Each row has a name. Each question is about the rows just above it.

[111 136 138 176 170 101 143  91 126 137 131 175 119] : ref
[100 170  88 119  80 154 149 123 119 174 119 143 148] : fab
[104 151 111 112  86 129 104 172  96 128  99 160  98] : Lizum
[ 90 170 164 181 153 120 113  84 138 162 176  95 119] : Ripu
[159 101 158 102 123 164 158 119  76 111 169  94 150] : Beb
[ 78  93  78 160  90 108 106  91 140 109 148  84 137] : Giner
Number of entries in [104 151 111 112  86 129 104 172  96 128  99]:
11
Count the entries of [159 101 158 102 123 164 158 119  76 111 169  94 150]:
13
Number of entries in [100 170  88 119  80 154 149 123 119 174 119 143 148]:
13
Number of entries in [ 90 170 164 181 153 120 113]:
7

[153 136 123  80 158 170 111  99] = fifup
[159  96  95 126  90 131 150 113] = meleg
[159  96  95 126  90 131 145 113] = Sote
[153 176 123  80 158 170 111  99] = guna
[159  96  95 126  90 131  98  98] = Mig
Count the entries of [159  96  95 126  90 131  98  98]:
8
Count the entries of [159  96  95 126  90 131  98]:
7

[ 89 166 163  87 170 170 168 111 159  93 170 170 169 166 167  90]  vomek
[167 171  88  84 170 169 171  88 168 100 170 170 164 170 172  85]  nem
[167  84  88  84 170 169 171  88 168 100 170 170 164 170 170  85]  rusek
[167 171  88  84 170 169 171  88 168 100 170 170 164 170 147 167]  tivan
Count the entries of [ 89 166 163  87 170 170 168 111]:
8
Count the entries of [167 171  88  84 170 169 171  88 168 100 170 170 164 170 147 167]:
16

[118 138 142 126 124 134 145 117 109 127 120 140 128 122 124 121 129 144
 123 121 126 141 132 127 137 125 126 131 138 125  84 130 143 118 135 126
 134 122 121 153 127 116 155] = kiku
[134 124 119 143 144 140 115 135 155 130 126 118 131 117 138 105 117 101
 138 165 122 102 107 116 109 143 143 134 143 131  84 118 143 124 125 147
 121 145 148 113 121 153 148] = zel
[134 113 145 127 139 112 138 126 135 125 144 111 135 138 129 157 103 121
 132  86 120 122 122 145 102 118 119 114 106 130  84 140 143 152 132 124
 125 128 119 106 148 127 155] = Bikal
[134 124 119 143 144 140 105 135 155 130 126 118 131 117 134 105 131 101
 138 165 122 102 107 116 109 143 143 134 143 131  84 118 143 124 125 147
 121 138 148 113 121 153 148] = moke
[110 137 131 136 126 139 138 127 110 128 115 151 133 121 131 101 135 129
 125 143 123 142 127 106 140 134 127 131 151 124  84 121 143 101 135 136
 137 135 129 152 121 124 151] = bib
[147 138 146 131  98 138 118 151 121 119 119 123 104 151 122 129 148 116
 118 157 119 133 134 108 174 124 137 132 125 133  84 131 143 119 109 123
 111 116 124 122  96 129 156] = tusas
[134 113 145 127 139 112 138 126 135 125 144 111 135 138 129 130 103 121
 132  86 120 122 113 145 102 118 139 114 106 130  84 140 143 152 132 124
 125 128 119 106 148 127 155] = zes
[136 125 135 135 119 130 100 153 143 129 126 128 123 138 136 117 145 104
 130 169 132 123 129 106 144 137 133 129 130 131  84 116 143 118 114 133
 122 139 140 107 110 143 152] = pumel
[130 133 162 107 111 119 126 123 121 133 130 132 119 130 122 145 141 158
 121 120 151 141 153 145 149 120 123 132 113 127  84 128 143 136 122 108
 132 117 122 136 129 114 161] = liman
Count the entries of [134 113 145 127 139 112 138 126 135 125 144 111 135 138 129 130 103 121
 132  86 120 122 113 145 102 118 139 114 106 130  84 140 143 152 132 124
 125 128]:
38
Number of entries in [134 124 119 143 144 140 115 135 155 130 126 118 131 117 138 105 117 101
 138 165 122 102 107 116 109 143 143 134 143 131]:
30

[142 130 120 140 141 121 146 118 178 129 176 156 146 149] : kubid
[152 156 132 129 150 168 151 132 124 162 123 127 135 125] : Fosil
[145 132 130 142 143 121 158 135 178 135 173 164 149 160] : kulop
[136 128 111 126 134 131 143 112 159 133 156 141 136 135] : revuz
[136 133 156 158 139 120 135 155 160 126 162 158 151 161] : nas
[141 130 120 140 141 121 146 118 178 129 176 156 146 149] : rur
[132 130 107 111 126 145 139 112 126 141 120 119 123 115] : gad
[134 131 148 158 137 120 127 141 165 121 169 155 150 155] : Fote
[134 131 149 158 137 120 128 143 167 122 170 156 151 157] : bofum
[145 155 163 144 144 166 140 166 108 157 109 129 140 135] : rese
Number of entries in [145 155 163 144 144 166 140 166 108 157 109 129 140 135]:
14
Number of entries in [142 130 120 140 141 121]:
6

[144 125 113 151 132 131 100 124 106 169 130 108 110 149 124 108 145 131
 117 100 163 126 132 138 145 120 129 120 150 126 123 128 118 131 131 102
 151 135 107 132 101]  tuk
[144 100 156  98 156 116 147 126 144 154 131 106 144 117 112 148 133 134
 145 111 117 152 100 108 129 141 134 125 132 159 138 134 133 121 125 108
 138 129 124 142 119]  vizem
[133 127 109 125 135 126 115 137 113 166 128 101 106 134 152 114 142 129
 119 114 166 143  99 114 147 119 142  98 143 112 145 142 134 144 132 121
 127 131 130 144 100]  Kure
[153 141 125 141 143 119  86 138 114 139 148 133 122 126 126 130 139 121
 136 104 159 128 121 127 121 133 137 159 162 138 133 128 131 118 143  82
 153 146 118 128 123]  noti
[144 100 156  98 156 116 147 126 144 154 131 106 144 117 112 148 133 134
 145 111 117 152 100 108 129 141 134 125 132 159 138 134 133 121 125 108
 138 129 124 154 119]  bafu
Count the entries of [144 100 156  98 156 116 147 126 144 154 131 106 144 117 112 148 133]:
17
How many entries does [153 141 125 141 143 119  86 138 114 139 148 133 122 126 126 130 139] have?
17

[173 177  87  79 175 168 167  83  79  86 181  81 165  81  88] -> vus
[ 88 150  76  88 174  82  86  83  83  83 176 133 176 166  84] -> Dovu
[173 177  87  79 175 168 167  83  79  83 181  81 165  81  88] -> kedi
How many entries does [88] have?
1
Number of entries in [173 177  87  79]:
4
Count the entries of [173 177  87  79 175 168 167  83  79  83 181  81 165  81  88]:
15
Count the entries of [ 88 150  76  88 174  82  86  83  83  83 176 133 176 166]:
14
Count the entries of [173 177  87  79 175 168 167  83  79  86 181]:
11

